Each row below holds a small network's activations on one record, seen along a few directions.
Records have a field called SIS. Each example row is followed by its value.
Records without SIS are marked missing.
The largest differences between rows may come from other fields.
(in the rows, 500 means zero)
Strong random noise was added to every row along 2 fixed directions; ignore it. To show where, here is one row again and again, with new noise each time:
[466 532 773 318 527 322 301 632 410 332 671 513 498 573 703 657 573 774
 436 654 338 450]
[531 503 577 483 460 477 440 513 419 453 555 500 464 532 586 534 495 605
 528 523 505 460]
[563 275 662 597 245 685 441 444 218 670 661 514 170 687 448 587 424 586
 451 713 700 375]
[451 508 843 286 516 307 260 657 378 328 720 519 465 608 717 701 586 821
 398 720 317 435]

[419 560 763 348 526 355 392 572 458 358 606 560 551 531 587 657 528 648
 405 636 354 518]
vumi
[483 386 619 533 428 580 430 537 435 553 606 539 375 611 454 643 510 529
 361 627 486 406]
ponu
[473 287 631 581 287 670 510 437 333 656 609 550 267 608 341 541 457 490
 405 710 622 479]
vumi
[469 371 576 486 405 426 575 463 381 549 546 446 418 561 270 437 524 507
 546 577 607 629]
damob
[514 627 466 547 582 537 469 508 586 423 473 566 597 487 600 584 482 489
 450 376 401 404]
fub
[542 517 551 534 485 486 483 484 439 471 527 513 483 562 501 597 483 547
 502 446 514 460]
ponu
[508 249 599 583 314 736 432 474 322 754 657 546 177 704 366 610 464 456
 336 786 641 357]
missing
[446 560 657 396 572 378 425 586 530 367 546 526 607 491 576 615 530 594
 429 527 333 485]
fub
[532 747 295 565 682 484 549 465 701 352 349 553 760 393 639 485 517 443
 577 153 359 504]
ral
[635 427 466 707 335 833 492 351 336 711 521 580 230 652 462 620 354 362
 449 543 734 284]
missing
[484 440 643 492 470 598 349 538 434 515 631 612 424 625 569 686 519 545
 360 637 404 357]
fub
[621 635 109 742 506 636 803 295 647 526 178 466 656 317 297 249 412 170
 750  84 674 621]
damob
[576 574 502 606 509 721 444 458 514 487 473 634 494 557 632 692 465 442
 415 403 421 319]
ral
[555 574 491 533 544 583 418 513 537 440 486 592 555 529 607 630 510 461
 478 431 397 392]
ponu
[594 683 321 659 580 680 520 416 624 459 374 611 609 482 612 572 458 360
 515 237 444 381]
ral
[456 410 670 397 429 330 487 583 388 456 591 415 446 542 473 472 541 695
 515 634 511 602]
missing
[548 544 252 681 488 580 661 376 561 576 361 504 597 467 394 368 421 331
 646 261 626 551]
nal
[535 571 524 531 500 561 412 515 525 412 510 595 551 533 638 607 533 517
 474 457 378 418]
pivod
[477 461 519 523 486 489 481 495 458 538 562 532 498 598 462 538 501 530
 492 516 507 508]
nal
[545 579 560 512 503 530 429 500 476 426 507 576 539 555 601 624 473 529
 494 478 442 432]
nal
[556 538 580 552 453 546 448 487 443 452 539 543 443 583 559 632 478 559
 460 495 488 424]
pivod
[453 562 508 421 591 382 526 504 581 353 461 495 640 408 496 444 552 524
 567 430 382 611]
damob
[437 487 766 406 511 440 346 600 461 406 663 560 432 625 606 753 534 681
 298 689 345 417]
nikav
[443 495 586 441 470 323 588 552 511 426 469 419 574 452 380 452 548 552
 513 499 483 665]
pivod
[459 515 504 461 567 384 450 529 546 421 550 509 562 525 526 542 553 577
 485 487 399 527]
nikav
[522 377 660 604 308 686 496 409 326 612 583 567 281 620 426 638 401 497
 401 640 626 417]
vumi
[439 424 443 524 478 391 639 470 529 533 467 419 540 458 311 385 511 479
 553 447 561 666]
nikav

Here are new rows. What is SIS for each?
[426 305 693 426 399 412 495 550 397 517 594 458 423 537 363 531 559 588
 448 662 494 593]
ponu
[404 573 411 419 591 152 719 515 625 375 348 347 780 302 291 260 558 475
 668 289 496 817]
fub
[482 499 615 538 455 629 424 462 438 531 588 631 430 592 563 659 436 512
 386 593 481 393]
vumi
[510 345 605 610 328 735 431 410 317 643 653 638 265 676 498 623 437 539
 392 664 586 378]
vumi
[513 632 374 547 623 549 526 473 640 408 399 568 677 414 608 510 511 444
 530 269 371 471]
ral
[463 404 408 585 373 455 769 385 476 576 366 391 531 356 213 259 439 399
 644 388 701 735]
vumi
[478 275 654 480 309 550 488 535 323 664 597 461 298 623 331 489 528 506
 460 758 634 547]
missing
[571 598 426 605 488 583 508 450 511 436 449 567 549 501 629 540 462 524
 542 338 478 440]
pivod
[661 460 406 791 333 907 567 310 387 675 433 608 313 598 460 607 331 313
 493 391 703 302]
ral
